A small network was shown many inputs. Here are its activations along a few directions, one row for each input.
Each table varies a few parts of the input and shows all the possible inputs, shuffled.
Descriptions start from the smaller parts, as in this example, which fits no table here: one of 6 places along a line, together with either a single point or one of 11 places along a line or (one of 3 separate values, together with one of 8 places around a ring).
Shared parts are said once, and a part with two or three values counts as separate values.

Other details of the inputs shift rows strongly along three fixed directions, in all tables alike. That doesn't count.

Rows:
x1: [ 33   5 -14  23  -8   3  16   8  10   3  31]
x2: [  3   4   5  -5  42  27  19  70  10  12 -28]
x3: [-13  15  -9  56 -38 -63  -6 -43  -5  -6  32]
x4: [ 26  -4  -8  27 -12   8  16   8  16   6  29]
x5: [  4 -15   8 -56  -8   9 -33 -45 -18  -6 -14]
x6: [-68  18   4 -22  23 -30 -17   3 -13   4 -66]
x7: [ -6   8  -3 -36 -10  22 -12 -47   3  -8 -25]
x8: [ 14 -19 -18   9   0  13  -5  -1 -12  -2  35]
x9: [ 31 -25  10  -1 -12  -2 -16   4  -6  -2  29]
x10: [ -7   4 -13 -43  -2  21 -11 -52  11  -2 -20]
x11: [ 13  -4  -2  16 -13  12   8  -7  21  -3  18]
x12: [-34   0  30  14  28 -44   4  44 -30   7  -7]
x13: [-59  29  10 -20  19 -27 -19   6 -21  -3 -66]
x14: [  0 -12   9 -53  -5   8 -25 -44 -20  -4 -12]
x15: [ 22 -23 -18  23   0  12   3  15  -9   0  44]
x16: [-32  19   5  30  18 -37   4  52 -11  10 -22]
x17: [-16   3   9  38 -28 -81  -9 -45 -33  -7  44]
x18: [ -4  10 -14 -40  -1  18 -12 -48   4   1 -21]
x19: [ 17  -5   4 -50  35  77  15  49  18  11 -39]
x20: [ 23  -5 -12 -15   3  32  12  -7  20   2   5]
x21: [-1 -3 15 39 24  3 27 80 16  2 -7]
x22: [ 31 -22  12 -28   1  25   4  -2  -7  -1  17]
x23: [ 18  -9  -7 -13  -3  37  10  -5  23   4   4]
x24: [-27  21  -8   2 -23 -35 -17 -51 -10  -8  -9]
x25: [ 23  -6   0  30 -13  10  16   5  23  -6  28]
x26: [ 23  -5  -4  29 -15   8  16   6  20  -3  29]
x27: [ 21   3  -3  14 -15  10  11  -4  10  -7  16]
x28: [-33  20  10  33  16 -36   3  51 -10   4 -24]
Each input here is: either one of 2 separate values or one of 6 places along a line or (one of 4 places along a line, together with one of 5 places along a line).
Q: Start at x9 and move only the place on the line of 6, one step at a time. The first step leads to x5. Which rows follow, in order?
A: x14, x22, x17, x12
Q: Which other rows does x27 become when the place on the line of 5 takes its other values? List them by row number.
A: x7, x13, x21, x25

Rows:
x29: [ -4  -4  15 -22  13  24   4  14   4   1 -20]
x30: [-21   8  12 -20  48  20   5  64  -3  10 -48]
x31: [-28  17  -1  47 -13 -76  -5 -15 -16  -2   9]
x32: [-35   5  15  36  18 -46   2  38 -14   0 -14]
x33: [ -3 -10 -15 -51  -3  31 -18 -48  -8  -6  -5]
x34: [54 -8 -3  9 -2 42 26 27 17  0 28]
x35: [ 46 -16  -9   5   1  41  20  22  14   9  31]
x36: [-31   8  14  25 -17 -62 -16 -14 -12  -8  -4]
x37: [  3  14  -3 -51 -11  27  -7 -49   1  -3 -21]
x38: [-17   9  -3   9   1 -31  -5 -13  -7   2   1]
x39: [  3   8   0 -53 -10  20  -5 -49   5  -3 -22]
x40: [ 32  -9   3  50 -30 -23  21  -3  13  -5  57]
x41: [ 53 -26   7   6  -2  44  14  29  19  -4  31]
x42: [ 50  -9 -10   9   1  43  22  26  12   7  31]
x43: [ 21  14 -38  81 -37   1  29  -7  54  -4  40]
x44: [  5  14  -1 -52 -14  28  -7 -49   1  -6 -25]
x45: [-14  -4 -12 -19 -30 -23 -37 -75 -17  -8   6]
x46: [ -7  -8   7 -23  22  23   0  15   1   1 -17]
x47: [-23 -10  23 -22  47  19  -9  67   0   6 -45]
x48: [-34   3  25  16  17 -32  -8  40  -9   4 -29]
x49: [ -2  -4  -8 -23  22  21  -1  14  -4   7 -12]
x50: [ 19 -12 -10  37 -22 -15   6 -16  -4  -2  49]
x51: [-33  17  16  34  15 -51   8  38 -10   8 -15]
x52: [-21 -10   0 -11  12  -6 -18  15 -16   1 -16]
x53: [-12  13 -26 -19 -26 -18 -23 -73 -21  -7   8]
Q: What do these inputs look like to the network?
A: either a single point or (one of 4 places along a line, together with one of 6 places along a line)
Q: Start at x30 and move only the place on the line of 4, one step at a time. The first step leads to x38. Which rows follow, in order?
A: x46, x47

Rows:
x54: [ 16  -5  -7 -18  -2  43  10  -6  26  -4  -2]
x55: [-12  16  11   4   7 -18   7  11   3   5 -19]
x56: [-10   7   8  -5   3 -14  -6  10  -6  -4 -18]
x57: [-14  -4  -2   5  -1 -17 -15 -10 -13  -3   1]
x58: [-20  -2   3  -1  10  -4  -9   8 -10   0 -11]
x59: [ 11  -1  -2 -19  -3  41   7  -6  17  -2  -7]
x60: [ 25 -17   1 -30   1  34  -1   1  -5   0   5]
x61: [ 27 -16  -1 -26  -5  20  -1 -16  -5   5  20]
x62: [ 48 -14  -5 -10 -19  22   8 -27   6   0  42]
x63: [-12  -2   5 -11   3 -21  -7 -11 -21   4   3]
x64: [ -6  17   5   5 -10 -20  -4 -10   3  -2 -12]
x65: [-10   7   9  -9  10 -15   1   7  -7   2 -15]
x66: [ 26 -13   5 -23   5  30  -3   8  -3  -2   4]
x67: [ 25 -13   5 -32   7  31   5   0  -2   2   6]
x68: [ 17 -11   3  63   8 -12  24  67  19   4  29]
x69: [ 17 -17  -6 -14   6  33  -2   3  11   1   4]
x70: [-19  -4   2  -2   9  -6  -9   5 -14  -2  -7]
x71: [-11   1  10  -7   9 -11  -9  10 -15  -1 -12]
x72: [-19  19  12  -4   8 -15   7   2  -1   3 -23]
x73: [ -6   2   5   0  -5 -22 -15  -8 -14  -1  -2]
x74: [  5  -7 -21  33 -54 -45 -18 -79 -15 -10  64]
x75: [-19   4   1  -1   3  -9  -6   9  -1  -1 -16]
x76: [-20   1  -3   3   8  -7  -2   2   2  -4 -15]
x77: [-14  14  10  -5   5 -13   8   1  -1   2 -15]
x78: [-21  -6   0  -1  16  -6 -10   7  -8  -4 -10]
x79: [-24   6  -1   7  -4 -19  -6 -11  -6  -6  -8]
x80: [ 18 -17  -6 -21   5  40   0  -6  11  -3   6]
x81: [-18  -3   2  -2   9  -6 -12   9  -9   2 -13]
x82: [-11  -5   7  -9   7 -14 -14  12 -18   2 -10]
x83: [ 17 -13   4  64  11 -11  19  67  16   7  33]
x84: [-20   2   4   7   8 -11  -9  14  -5   4 -13]
x85: [ 15  15 -52  -7  14  39   9   1   3  13   8]
x86: [  3  18 -52 -35  14  48   2 -26  -5   8 -11]
x87: [-19  12  12  -5   9 -15   6   3  -8   3 -22]
x88: [ 12 -10  -5 -19   7  38  -1  -7  12  -2  -2]
x89: [ 20  -9   6 -30   7  29   5  -5  -3   3   5]
x90: [ 19  -3   0 -43  -4  34   1 -34   1  -1   3]
x91: [-21  10   0   5   8  -5   2   3  10  -1 -24]
x92: [-10  17   5   0  -9 -17  -1 -12   1  -4 -14]
x93: [ -8  14   4   3 -12 -20  -6  -8   1  -3 -10]
x94: [-21   3  -1   5   9  -4   1   3   3  -2 -22]
x95: [ 28  -4  12  61   5 -19  36  67  11  12  32]
x96: [ 22 -12  13  54  13 -16  20  71  -5   1  36]
x97: [-20 -10  -2   4  14 -13 -13  15 -10   3  -9]
x98: [-12  14   9  -1   0 -10   0   5   0  -3 -18]
x99: [-20   3   0   5   5  -7  -3   4   7   0 -22]
x100: [ 25   1   5 -28   0  35  14  -1  17   3  -2]
x101: [ 13  11 -18  31 -66 -58 -11 -96 -10 -20  59]
x102: [ 10 -16  -6 -35   9  38 -11 -15   5  -1  -9]
x103: [-20  -8   1   2  10 -12 -13  17 -15   4  -8]
x104: [ -6  10   5   5 -10 -20  -6 -10  -5  -3 -11]
x105: [37 -8 -3 58 -8  6 29 40 35  4 38]
x106: [ 40 -11  -2  51 -14  11  26  36  23   4  43]
x107: [-20  13   2   5   1  -5   2   1   6  -1 -19]
x108: [ 41  -9   1 -19 -10  36  17 -13  13   0  26]
x109: [-18   8  11  -6   9 -13  -9   6 -14  -1 -18]
x110: [-19  -9  -6   1   2 -14 -14 -12 -12  -3   0]
x111: [-10   0   6  -9   5 -21  -5 -12 -20   0   2]
x112: [-20  12   2   4   0  -7  -1   6   9   1 -22]
x113: [-26   4   4  -1  10  -7  -8   6  -9   1 -17]
x114: [ 21   6 -13  31 -52 -52  -7 -82 -10  -5  60]
x115: [-18  10  -3   5 -12 -13  -5 -14   5  -2 -10]
x116: [-17  12  11  -2   3 -13  -2   6  -8  -2 -26]
x117: [ 34  -9 -12  -3 -16  39  11 -13  31  -3  19]
x118: [ 27  -7   4 -26   1  36  -1   2   6   0   0]
x119: [-26   8   4   2   4  -7  -1   5  -3   0 -24]
Q: What do these inputs look like to the network?
A: one of 2 separate values, together with either a single point or (one of 4 places along a line, together with one of 8 places along a line)
Q: The inputs of x56 and x101 match in every part but the choice among 2 separate values. If x104 is changed in the same way as x56 into x101, which row does it become?
A: x116
Q: The inputs of x111 and x67 match in every part but the choice among 2 separate values. If x79 is changed in the same way as x111 into x67, which row does it become?
A: x75
Q: Start at x77 and move only the place on the line of 4, one step at a time. The first step leads to x98. Which rows follow, in order?
A: x59, x54
Q: Start at x103 and move only the place on the line of 8, one step at a time. The first step leads to x57. Which rows follow, in order?
A: x81, x84, x75, x106, x115, x112
Q: Which other rows does x67 become when the place on the line of 8 takes its other values? List them by row number.
A: x55, x61, x62, x65, x95, x100, x114

Rows:
x120: [-22   8  14 -37  18   9  -6   4  -6   1 -44]
x121: [  3  -3  -5 -23 -15  11 -12 -39   1  -7   0]
x122: [-39  10 -11  31 -24 -72 -24 -49 -25  -6  14]
x123: [-4 -4 10 15  6 -8  5 27  3  2 -3]
x124: [  2  -3   1 -32 -11  17 -10 -39   4  -6 -11]
x125: [26 -5  3 -3 -8 18 11  1  9  1 16]
x126: [33 -8 -3 18 -4 12 13 13  4  3 31]
x127: [-10  -4   1  13  11 -11  -2  21  -5   2   0]
x128: [-17   6   4 -19  14  -3  -7   5  -9   3 -24]
x129: [-19   8  10 -27  15   4  -8   3  -7   2 -32]
x130: [-1  2  8 13  9 -9  7 29 -4  2 -1]
x131: [ 15  -6  -2  -3 -17   7  -4 -28   7  -5  17]
x132: [-6 -5  3 18 10 -9  1 25 -4  2  0]
x133: [-12  11  -6  27   5  -4   9  26  14   3  -9]
x134: [ 18  -8  -8  10 -19  -1  -1 -21   5  -4  27]
x135: [28 -8 -6  5 -4 14 11  7  4  1 27]
x136: [ 14  -6  -5 -28   6  32   0  -7  -1   2   0]
x137: [-8 15 -7 24  7 -9 15 24 11  3 -8]
Q: What do these inputs look like to the network?
A: one of 2 separate values, together with either a single point or one of 8 places along a line
Q: The inputs of x121 and x130 match in every part but the choice among 2 separate values. If x133 is changed in the same way as x121 into x130, which row does it become?
A: x137
Q: Which other rows does x122 become when the choice among 2 separate values takes its other values? List them by row number.
A: x136
